[[-35   0  87 -30 -21  28 -31]
 [-94 -22  53   7  40   5  24]
 [-16   6   1 -17  41  28  18]
 [ 50  16  33  33 -49 -30 -26]
 [-11  18  -2 -50  32  44  31]
 [ -8  18  33 -24  -8  30  43]
 [-31 -32  40 -14 -57  14 -75]
 [-54  12   7 -49  23  37   9]
 [ 61  -7   3  20   8 -38   9]
 [-37  -3   2 -21  42  22  44]]
Report the bottom-left entry.
-37
The bottom entry of the column that holds the largest entry is 2
Report the 2nd entry on the main diagonal.
-22
Report the 1st entry on the main diagonal.
-35
The last entry, reading row by row is 44
Report the third smallest entry.
-57
The entry just right of -54 -> 12
The third largest entry -> 53
The second entry on the diagonal from the top-right corner is 5
Report the top entry of the column that holds the largest entry.
87
The top-right entry: -31
The first entry in the row that holds the smallest entry -> -94
Report the 2nd smallest entry.
-75
Report the fifth entry in reading order.
-21
The last entry in the row that holds the smallest entry -> 24
Report the third entry on the main diagonal.
1
The entry just right of -50 -> 32
The largest entry in the first column: 61
The entry directly below -26 -> 31
The entry just left of the largest entry -> 0
The entry just left of 16: 50
Report the entry just left of -14.
40
The entry directly below -57: 23
The entry directly below 6 is 16

W =
[[  2  21  44  28  -9 -53 -47 -12   3  22  11  13 -26   3 -75  39]
 [-59 -47 -62 -59 -55 -63 -50 -25  22  15  10 -36   0 -84  98 -43]
 [ 47  69  90  84  49  11 -16  12  25  97 -64   3  21  17  82 -37]
 [  2  39  72  68  34  21  34  74 -66   3  15  16  11 -37  32  17]]
Rows and columns are numbered from 0.
The entry in row 1 and column 1 -> -47
The entry directly below -75: 98
The entry directly below 10: -64
The entry in the bottom-left corner is 2
The entry directly below the largest entry is 82
The entry at row 2, column 0: 47
Report the entry at row 0, column 2.
44
The entry in row 0 and column 0 is 2
The entry in row 1 and column 0 is -59
Report the top-right entry.
39
Report the entry just left of the largest entry.
-84
The entry just left of 13 is 11
The entry in row 2 and column 2: 90
Report the entry just right of the largest entry.
-43
The entry just left of -84 -> 0
Report the bottom entry of the column that holds the smallest entry.
-37
Report the entry just left of 90.
69
Report the bottom-right entry.
17
Report the entry directly above the smallest entry.
3
Report the entry at row 0, column 1.
21

grid =
array([[-11.484,  22.803,  -8.090, -16.302, -18.461,   5.356, -10.361,
         16.235,  -5.217, -11.056,  16.765, -16.524,  -3.288],
       [  7.123,   0.139,  -3.064,  -2.326,   5.801,   2.647,   2.966,
          4.141,  26.484,  -7.602,   9.099,   2.677,   3.468],
       [  3.131,   7.467,  -4.711,  -6.964,  -0.145,   4.400,  -0.227,
          9.082,  22.755, -10.117,  13.656,  -2.557,   2.338],
       [ 11.333, -13.045,   4.510,   9.048,  15.009,  -1.018,   8.541,
         -6.869,  18.309,   3.036,  -4.686,  11.762,   4.368],
       [ -1.239,  14.190,  -5.300,  -9.504,  -5.992,   5.718,  -3.037,
         12.790,  13.638,  -9.603,  15.999,  -6.698,   1.291],
       [ -1.806,  -0.455,   8.302,  10.332,   0.818,  -0.215,   2.633,
         -3.938, -26.161,  15.478,  -9.565,   4.716,   0.944]])
What is the largest entry?
A: 26.484
The 3rd largest entry is 22.755
What is the entry just left of the smallest entry?
A: -3.938
The entry just right of 8.541: -6.869
What is the entry just left of -18.461?
A: -16.302
The entry just left of -9.603 is 13.638
What is the minimum?
A: -26.161
What is the second largest entry?
A: 22.803
What is the entry just right of 16.235?
A: -5.217
The entry just right of the largest entry: -7.602
What is the second smallest entry?
A: -18.461
What is the entry just right of -18.461?
A: 5.356
The entry just right of -4.686: 11.762
What is the third entry in reading order?
A: -8.090
What is the entry just left of 16.765?
A: -11.056
What is the entry just right of 4.510?
A: 9.048

  4.237  -13.582   -8.310    8.032    7.474   23.357  -19.866    9.727    0.475   -1.545   -8.724  -17.904  -21.015
  4.065   -9.965   -6.642    9.246    6.911   21.111  -16.453    9.709    1.444    0.351   -7.119  -14.744  -19.079
  0.297    0.366    3.461    1.520    2.994    0.822    5.540    3.713    3.624    1.422    3.388    4.033    8.427
  0.711    0.721    3.627    1.507    3.120    1.300    5.139    3.656    3.848    1.585    3.343    3.730    7.896
 -8.886   -4.563   11.996   13.902   -0.122  -10.675   22.564   -8.523   -0.056  -12.319   10.319   19.845   15.051
What is the largest entry in the last row? 22.564
What is the entry directly above 1.300? 0.822
What is the bottom entry of the column that holds the smallest entry? 15.051
The 4th entry in reading order: 8.032
What is the first entry on the main diagonal? 4.237
What is the entry in the top-right corner? -21.015
The third entry on the diagonal from the top-right corner -> 3.388
What is the fourth entry from the end, reading row by row? -12.319
The entry just left of 21.111: 6.911
What is the top entry of the column that holds the largest entry? 23.357
What is the entry just right of 3.461? 1.520
What is the smallest entry in the first column? -8.886
What is the entry just left of the smallest entry? -17.904
What is the entry directly below -9.965? 0.366
The entry directly above 3.730 is 4.033
What is the entry directly below the centre entry? 5.139
What is the entry just right of 11.996? 13.902
The bottom entry of the column that holds the largest entry -> -10.675
What is the entry just right of 1.444? 0.351
The 3rd entry in reading order: -8.310
What is the entry directly below the smallest entry? -19.079
The entry just left of the largest entry -> 7.474
What is the entry directly above -0.056? 3.848
The second entry on the main diagonal: -9.965
The second entry, reading row by row -> -13.582
What is the median entry? 1.585
What is the 2nd-last entry, reading row by row? 19.845
The second smallest entry is -19.866
The third largest entry: 21.111
The entry just right of -9.965 -> -6.642

Read these off the grid that follows. Counting starts at 0.
1) Find the entry in row 2 and column 0.
2) Find the top-left entry.
3) Find the bottom-right entry.
4) Find the entry just left of the largest entry.
 0.19   0.08   0.05   0.03   0.09  -0.19   0.10   0.10   0.05  -0.03   0.12  -0.04   0.01  -0.03   0.23
 0.18   0.08   0.05   0.03   0.06  -0.19   0.11   0.07   0.05   0.01   0.15  -0.05  -0.04   0.01   0.26
 0.14   0.07   0.07   0.04   0.08  -0.19   0.07   0.07   0.05   0.02   0.11  -0.03   0.00   0.02   0.18
 0.19   0.09   0.05   0.03   0.11  -0.19   0.10   0.11   0.06  -0.04   0.09  -0.03   0.04  -0.04   0.22
 0.10   0.06   0.05   0.04   0.06  -0.19   0.07   0.06   0.05   0.02   0.08   0.01   0.03   0.02   0.12
 0.18   0.07   0.05   0.03   0.05  -0.19   0.10   0.07   0.05   0.01   0.16  -0.06  -0.06   0.01   0.26
 0.22   0.09   0.05   0.03   0.08  -0.19   0.12   0.09   0.05  -0.02   0.16  -0.08  -0.05  -0.02   0.30
1) 0.14
2) 0.19
3) 0.30
4) -0.02

Questions about the grid below.
1) Find the entry just left of the largest entry.
2) Find the median of all entries.
((467, 892, 170, 190, 176), (716, 103, 189, 195, 176), (195, 875, 167, 183, 179))
1) 467
2) 189
